Each row below holds a small network's activations on one input, seen along a few directions.
Each table varies a few parts of the input and shows all the possible inputs, shuffled.
Descriptions start from the smaller parts, as in this example, which fits no table here: one of 6 places along a line, together with either a single point or one of 11 places around a ring or (one of 3 separate values, together with one of 5 places around a ring).
Shared parts are said once, and a part with two or three values counts as separate values.

Other details of the inputs shift rows strongly along three fixed directions, in all tables alike. That doesn't count.

Table:
r1: [ -1  -4 -14   8   6 -29   2  -7 -18 -16  -7]
r2: [-16   6  -8   4   9  -3 -26  -1  -8   1  -2]
r3: [-31  -9  27  25   2   0 -18 -15 -16   3 -12]
r4: [-45 -16  20  21  23   8 -22 -10 -17   4  -8]
r5: [22 -4  9 -6 -7  5 18  1 19  9 10]
r6: [ -5  14  18 -11   4  38  -6  25  16  16  11]
r7: [-21  17 -23  -1   2  -3 -33  -1  -1  -8  -6]
r8: [ 15 -36  25   9  15 -18  39  -5 -26   6  -5]
r9: [ 39  -8  -2  -7  -6 -17  30   1  -4   4   8]
r10: [ 20   0  -2 -10 -11   5  16   7  16   4  11]
r11: [-11  14 -29  -3   0 -10 -10   1  -7 -26 -11]
r12: [ 35  -5  -5  -5 -10  -9  25  -9   7   7   3]
r13: [-24  23  -4   7  -8  10 -34  -2  11 -13  -8]
r14: [ 28  19  -8 -16 -13   6  13  24  15  -1  11]
r15: [-30 -22  47   7  17  34  -2   2   2  28   3]
r16: [ 20 -26  25   6   0  -1  27 -13   8  16   6]
r17: [  5 -15 -13   0  11 -14   0 -13  -9   4  -1]
r18: [ 20 -14 -16   8   5 -43  15 -23 -17 -11 -10]
r19: [ 26  13   1 -17  -1  11   4  21  12  16  12]
r20: [  3 -14 -12  -2   9 -12   0 -12 -11   7  -3]
r21: [-18  19 -22   1  -7  -4 -27   0   2 -20  -5]
r22: [ 26  -9 -10 -10  -4  -8  27   1   8   0   7]
r23: [-29 -10  18  22   7  -6 -16 -15 -12  -3  -9]
r24: [-33  13 -17   1   8  12 -30  -3  -1  -8  -6]
r25: [ 16  11 -35 -11  -9 -20   8  -1  -5 -16  -4]
r26: [-12  21 -19  -2 -11   2 -22  -4   5 -11  -6]
r27: [ 19   0 -36  -9  -1 -26  17  -6 -15 -19  -9]
r28: [-22  12  35  -8  -7  53  -7  28  24  12   9]
r29: [ -9   4 -25   1  12 -13 -11  -8 -11 -12  -9]
r30: [  5  23  21  -5 -17  35  -6  16  27  12  10]
r31: [ -6  12 -33  -6  -3  -8  -5   0  -4 -23  -9]
r32: [  4 -33  27   5   2  -1  24 -11  -4  17   6]
r33: [  2 -11  37   7  -1  14  11   3   6  17   6]
r34: [22 -2 20  6 -6  4 12  4 10  9  8]
r35: [-34  -5   3  10   1  -5 -15  -9 -17  -8 -11]
r36: [-20  32 -22  -2 -14   5 -34  11   0 -19  -6]
r37: [  5 -18  26   9   3   0  15  -1  -2   8   8]
r38: [-32 -52  22  23  31 -16   9 -36 -36  13 -14]
r39: [-12  15  20  -6  -6  41  -8  29  24   0  12]
r40: [ 18  23 -12 -15 -13  12   4  24  26  -5  11]
r41: [ 25  16 -29  -8  -9 -27   2  -5  -6 -12  -3]
r42: [ 35   7  -8 -21  -2  -1  12  11   7  16  12]
Description of these inputs: one of 6 places around a ring, together with either one of 2 separate values or one of 5 places along a line.
Q: The inputs of r35 and r40 match in every part but the place on the ring of 6. If r30 is changed in the same way as r35 into r40, which row does it become?
A: r13
Q: The inputs of r5 and r23 match in every part but the place on the ring of 6. If r31 is changed in the same way as r5 into r23, which row does it become?
A: r39
Q: Change only the choice among 2 separate values in r20. List by row number the other rows that result.
A: r38
Q: Change only the place on the line of 5 in r32. List by row number the other rows that result.
A: r12, r25, r26, r27
